Look-ups in named tables: a row name and a column name give one cell, copied from the table.

Lomu =
|  | Div | Tipar | Pala | Riki | Vaduv |
|---|---|---|---|---|---|
| Lurusu | 170 | 115 | 164 | 53 | 84 |
| Matorum | 193 | 94 | 98 | 41 | 17 |
| Vabir | 111 | 169 | 181 | 195 | 223 |
| Soneg | 153 | 184 | 171 | 182 | 179 |

Riki of Vabir = 195
Div of Lurusu = 170
Vaduv of Soneg = 179
Vaduv of Lurusu = 84
Riki of Lurusu = 53
Vaduv of Matorum = 17
Tipar of Vabir = 169

Vod
|  | Dum | Godatus | Tana | Pizilut |
|---|---|---|---|---|
| Sukedo | -1.7 | -3.1 | 2.1 | 0.0 |
| Tazetar | -5.3 | 1.4 | -0.6 | -0.8 |
| Zeg | -2.8 | 3.6 | -2.0 | 2.6 |
| Vedorek | -1.4 | 2.4 | 9.2 | 2.8 |
| Bebibet | -1.8 | 2.6 | -4.8 | -2.2 |
| Det | 0.7 | -1.6 | -3.6 | -7.8 |
| Samedid | -1.1 | 4.1 | 2.7 | 4.7 |
| Kor | -1.8 | -2.5 | 0.4 | 5.3 |

Sukedo, Tana => 2.1
Bebibet, Godatus => 2.6
Zeg, Dum => -2.8
Det, Godatus => -1.6
Bebibet, Dum => -1.8
Tazetar, Dum => -5.3
Samedid, Godatus => 4.1
Det, Dum => 0.7
Tazetar, Tana => -0.6
Row with the largest Dum: Det

Table Buv
	Bip	Nata	Duvili
Pel	106	102	110
Kelumig	92	85	126
Tetigi	113	147	107
Sem	114	127	108
Lup	111	154	129
Zukuve	92	161	71
Neluvi	127	153	102
Dinese	84	114	119
Fogo	161	158	80
Fami	164	146	142
Sifi	115	145	103
Tofo	173	51	152
Tol	214	177	138
Gamurod	141	64	198

Nata of Neluvi = 153
Nata of Kelumig = 85
Duvili of Dinese = 119
Nata of Pel = 102
Duvili of Sem = 108
Nata of Tetigi = 147
Nata of Gamurod = 64
Duvili of Sifi = 103
Bip of Neluvi = 127
Bip of Tol = 214
Duvili of Zukuve = 71
Bip of Fami = 164
Duvili of Tol = 138
Bip of Fogo = 161
Bip of Kelumig = 92
Duvili of Fami = 142

Table Furab
cols = Ris, Sota, Fur, Geb
Dol: [61.9, 33.1, 59.6, 15.8]
Des: [67.5, 30.3, 28.0, 28.2]
Duk: [63.1, 59.1, 87.1, 68.8]
Tul: [50.4, 40.5, 75.2, 50.1]

What is the Fur of Des in Furab?
28.0
What is the Sota of Dol in Furab?
33.1
What is the Fur of Tul in Furab?
75.2
What is the Geb of Des in Furab?
28.2
What is the Sota of Des in Furab?
30.3
What is the Fur of Duk in Furab?
87.1
What is the Sota of Tul in Furab?
40.5
What is the Ris of Tul in Furab?
50.4
What is the Fur of Dol in Furab?
59.6
What is the Geb of Tul in Furab?
50.1
Row with the largest Sota: Duk

Redu =
,Kopufa,Vif
Gud,-0.37,-0.30
Rotibu,-0.01,0.13
Denevo,-0.59,-0.56
Bogaz,-0.28,-0.19
Tipegig,0.31,0.51
Kedu,-0.31,-0.23
Vavi,-0.22,-0.12
Bozekad,0.08,0.23
Did,-0.60,-0.57
San,-0.84,-0.86
Gafired,-0.30,-0.22

What is the Vif of Gafired in Redu? -0.22
What is the Vif of Gud in Redu? -0.30
What is the Kopufa of Did in Redu? -0.60
What is the Vif of Denevo in Redu? -0.56
What is the Kopufa of Tipegig in Redu? 0.31
What is the Kopufa of Gud in Redu? -0.37
What is the Vif of San in Redu? -0.86
What is the Kopufa of Denevo in Redu? -0.59
What is the Kopufa of Vavi in Redu? -0.22
What is the Kopufa of Kedu in Redu? -0.31
What is the Vif of Bozekad in Redu? 0.23
What is the Kopufa of Bozekad in Redu? 0.08
What is the Kopufa of Gafired in Redu? -0.30
What is the Vif of Rotibu in Redu? 0.13
What is the Kopufa of Rotibu in Redu? -0.01
What is the Vif of Tipegig in Redu? 0.51
Row with the largest Kopufa: Tipegig

Muf
|  | Foso | Rokilu | Ges | Getivu | Rupapib | Bulamom | Tafa | Nadidog | Kibido | Buvaro |
|---|---|---|---|---|---|---|---|---|---|---|
| Kuvi | 130 | 195 | 116 | 159 | 109 | 108 | 109 | 136 | 172 | 68 |
| Vogepe | 220 | 194 | 160 | 220 | 149 | 72 | 205 | 183 | 210 | 83 |
| Vizof | 183 | 167 | 171 | 184 | 112 | 49 | 174 | 169 | 19 | 159 |

Foso of Kuvi is 130
Rokilu of Kuvi is 195
Rokilu of Vogepe is 194
Foso of Vogepe is 220
Ges of Vizof is 171
Tafa of Vogepe is 205
Nadidog of Kuvi is 136
Kibido of Vizof is 19
Rupapib of Vizof is 112
Getivu of Kuvi is 159
Bulamom of Kuvi is 108
Row with the largest Nadidog: Vogepe

Seda.tsv
	Kap	Lebe	Takupi	Gareni	Namari
Fisu	34.605	50.914	69.914	90.391	96.019
Gis	37.242	81.553	53.195	83.879	82.153
Tok	38.981	67.403	25.869	24.776	67.523
Tigofed	46.404	77.090	11.457	23.131	54.114

Namari of Fisu = 96.019
Takupi of Tok = 25.869
Kap of Gis = 37.242
Lebe of Gis = 81.553
Lebe of Tok = 67.403
Namari of Gis = 82.153
Kap of Tigofed = 46.404
Takupi of Gis = 53.195
Row with the largest Lebe: Gis

Dunuk =
,Bomav,Vamopi,Mam,Musum,Mol,Vek,Tenul,Vop,Sir,Pebala
Mapesub,62,60,62,180,48,111,113,46,88,70
Zoferek,64,66,45,173,38,90,91,43,67,79
Pudafam,28,14,124,200,78,203,207,41,175,11
Rezaz,124,124,130,97,132,119,118,130,124,121
Rovipon,31,15,122,193,78,197,201,42,171,12
Gulo,90,76,180,121,152,199,202,119,199,63
Bek,202,214,142,65,175,80,76,199,103,213
Nizes,113,111,118,116,116,120,120,114,120,111
Gepoba,105,105,115,115,112,120,119,108,118,104
Fut,62,47,168,164,128,219,222,88,205,37
Lis,75,80,39,161,39,73,73,51,53,94

Pebala of Zoferek is 79
Bomav of Zoferek is 64
Vek of Nizes is 120
Vop of Rovipon is 42
Musum of Pudafam is 200
Vamopi of Mapesub is 60
Musum of Fut is 164
Tenul of Rovipon is 201
Mam of Rezaz is 130
Vek of Gulo is 199
Musum of Nizes is 116
Vop of Rezaz is 130
Pebala of Lis is 94

